A small network was shown many inputs. Here are its activations along a few directions, one row for each input.
Each table varies a few parts of the input and shows all the possible inputs, shuffled.
A made-up example of a description, with smaller parts first: one of 4 places along a line, together with either a single point or one of 11 places around a ring or (one of 2 separate values, together with one of 8 places around a ring).
Shared parts are said once, and a part with two or three values counts as separate values.
In the rows, zero is written as 128.

Other details of the inputs vary at random and push rows far along two fixed directions, the same in every table; ignore that.

A family of inputs:
r1: [109 132  61 127 128 173 178 157 205 227 204 141 142  36]
r2: [188 125 155 209  79 123 124 141 166  95 102 147  61 246]
r3: [123  81  37 155 128 165 178 150 238 183 194 144  86  23]
r4: [ 86 117 156  57 158  70  97 115  46  72 113 111 118 104]
r5: [108 121 135  83 156 107 129 118  86 111 117 108 133 104]
r6: [203 124 157 209  83 125 110 121 171  96 106 130  75 242]
r7: [127 130  70 152 135 180 158 149 179 201 169 143 153  58]
r8: [ 94 110 145  75 172  98 115 100  73  78 103 121 148  92]
r9: [112 135  45 136 133 180 166 146 198 218 203 155 146  35]
r10: [ 95 117 163  62 162  83  92 109  48  73 112 113 111  99]
r11: [ 96 107 163  60 172  81 120 102  58  76  91 103 142 100]
r12: [167 157 165 188  66 140 119 143 153 133 109 135 129 244]
r13: [128 140 106 130 131 143 131 126 139 143 141 136 141 116]
r14: [172 160 165 185  72 149 116 129 156 126 111 141 126 247]
r15: [ 98 107 164  77 171  93 104 105  58  70  91 113 142  94]
r16: [179 162 164 182  70 144 127 131 146 142 104 123 120 250]
r17: [107 122 128  90 159 114 118 112  88  99 121 123 137 103]
r18: [173 148 159 201  79 148 130 133 151 132  83 134 159 237]
r19: [163 154 148 160  96 138 130 130 137 139 107 119 131 204]
r20: [ 95 118 147  67 170  91  98 113  57  81 113 112 124  81]
r21: [112 127  43 145 136 177 173 159 192 220 187 146 165  33]
r22: [ 88 118 140  63 165  79 104 118  57  81 115 111 131  87]
r23: [123 132 128 129 123 142 126 139 143 148 148 136 127 109]
Description of these inputs: either one of 3 separate values or (one of 4 separate values, together with one of 5 places along a line).
Change only the choice among 4 separate values in r10. List by row number the other rows that result. -> r4, r9, r16

A family of inputs:
r24: [117 117 190  88 162  90  66  87  55  45 102 141  96 122]
r25: [139 137  32 148 166 190 149 131 164 186 184 159 123  24]
r26: [195 152 141 195 111 164  87 126 139 125 118 146 113 201]
r27: [ 89 142 161  58 193  65 111  99  24  76  91 119 197 117]
r28: [ 88 107 118 100 159  89  93 148 100  74 145 165  83  63]
r29: [153 147 180 147  87 128 141 128 144 161 113 111 111 192]
r30: [130  32  60 177 148 119 196 130 193 135 104 137 114  61]
r31: [ 79 118  91 118 135 200 181 155 184 204 153 152 200  37]
r32: [155 159 139 195  99 149 111 139 112 148  78 130 218 179]
r33: [110 126 138  37 169  81 115  86  37  70 101  82 108 111]
r34: [174 159 141 153 108 143 155 129 124 159 103  97 109 204]
r35: [ 83 120 192  96 148 100  84 126  25  64  53 109 184 118]
r36: [142 146 131 182  75 123 108 150 163 109 129 155 101 215]
r37: [134  48 132 105 196  98 148  89 150  45  92  89 105  55]
r38: [ 75 105 158  59 157  70  80 110  55  42 136 123 105 106]
r39: [ 90 137  77 103 150 170 193 132 175 194 162 157 202  68]
r40: [182 156 162 163  94 139 133 142 140 166 110  95 113 219]
r41: [128 131  54 108 139 165 159 138 180 218 193 115 144  39]
r42: [ 94 117 142  53 143  97 123  97 103 120 140 109 121  73]
r43: [147 137 153 148  73 125 127 140 148 128 136 123 116 200]
r44: [149 145 141 163  58 113 130 158 163 126 124 133 102 218]
r45: [131 145  50 135 146 172 148 115 154 170 168 133 132  80]
r46: [146 145 163 166  68 108 145 174 153 141 117 126  90 219]
r47: [ 87 119 132  73 157 108 103  91 102 104 148 130 121  72]
r48: [153 142 177 165  72 124 141 160 144 146 125 117 104 219]
r49: [177 157 134 177  99 157  98 116 146 134 124 124 127 217]
r50: [109 112  67 148 143 167 133 161 180 170 208 179 117  26]
What do these inputs look like to the network? -> either one of 2 separate values or one of 5 places around a ring or (one of 4 places along a line, together with one of 5 places along a line)
A walk changes only the place on the line of 4. It starts at r48 and steps to r43. List the rest of the walk in order. -> r38, r50
List by row number the other inputs of the same sort as r39. -> r27, r31, r32, r35

A family of inputs:
r51: [121 126  46 150 143 151 159 152 184 184 182 161 142  57]
r52: [ 62 101 146  27 178  57 123 119  63  78 138 114 115  57]
r53: [153 150 162 165  93 150 103 121 144 134 124 144 132 185]
r54: [ 84 117 151  59 155  92 109 138  81 108 142 107 117  71]
r55: [ 82 102 154  57 186  93 123 104  41  93  82  97 184  79]
r56: [126 132 130 149  91 140 146 155 155 159 138 140 120 148]
r57: [154 153 166 151  89 141 118 126 142 150 128 125 122 190]
r58: [113 132  87 122 111 152 161 137 185 182 179 131 137  96]
r59: [161 144 166 168  84 108 113 138  99  99  81 121 100 241]
r60: [155 157 182 138  95 136 120 118 124 113 108 124 116 229]
r61: [ 96  87 148  92 162  87 114 118  76  62  96 124 109  86]
r62: [109 136  75 131 139 185 155 135 190 189 190 160 147  57]
r63: [123 106  55 144 135 167 165 128 205 175 172 141 144  50]
r64: [172 132 191 167  97 116 109 131 115  94  76  99 106 227]
r65: [110 131 132  62 169 100 118 108  67  96 128 109 107 101]
r66: [134 118  79 137 138 167 163 135 192 208 172 128 130  44]
r67: [164 119 151 179 108 121 129 123 148  96  93 137 124 201]
r68: [179 159 175 161  92 121  99 116 100 116  94 113 107 236]
r69: [148 143 106 139 105 130 136 126 142 141 134 119 121 166]
r70: [109 128  84 139 128 169 138 163 184 191 187 152 147  44]
r71: [ 98 119  76 140 122 161 152 161 185 186 175 166 139  49]
r72: [129 136 116 149 100 151 129 124 171 138 146 144 140 152]
r73: [158 126 128 160 125 162 136 114 159 127 119 138 128 152]
r74: [170 127 163 185 103 140 110 135 138 105  94 125 122 191]
r75: [106 122 138  79 157  87 103 134  61  99 125 100 107  95]
r76: [107 119 136  93 163  96  89 130  63  83 122 119 118  91]
r77: [148 141 103 156 110 140 121 121 146 124 132 137 131 164]
r78: [128 162 138 145 103 159 146 136 134 169 115 134 203 155]
r79: [170 149 163 162  94  97 118 129 109  96  88 121 108 250]
r80: [ 79 108 138  71 163  82 113 120  93  81 134 138 128  83]
r81: [101  94 148  75 167  68 132 113  86  74 106 104 108  99]
r82: [143 134 114 171 108 137 122 147 136 130 119 149 120 157]
r83: [ 91 116 139  58 187  83  84  97  40  73 126 117 115  60]
r84: [168 156 141 166 113 150 111 115 123 109 110 140 122 208]
r85: [141 170 125 155 117 151 136 133 113 159  96 124 191 171]
r86: [164 126 137 172 116 154 122 116 156 138 120 135 128 146]
r87: [131 119  71 128 145 175 177 133 196 198 170 132 129  53]
r88: [ 85  88 141  36 177  67 120  94  70  62 111  90 108  72]
r89: [122 108  92 152 122 148 170 151 175 174 144 131 118  81]
The inputs of r67 and r80 match in every part but one. If r89 is changed in the same way as r67 into r80, which row does it become? -> r56
What do these inputs look like to the network? -> one of 3 separate values, together with either a single point or (one of 2 separate values, together with one of 6 places around a ring)
Which other rows agree with r76 in the choice among 3 separate values? List them by row number. -> r51, r59, r65, r68, r69, r75, r77, r79, r82, r83, r84, r85
Change only the choice among 3 separate values in r71. List by row number the other rows that result. -> r61, r82
Change only the choice among 3 separate values in r86. List by row number the other rows that result. -> r53, r83
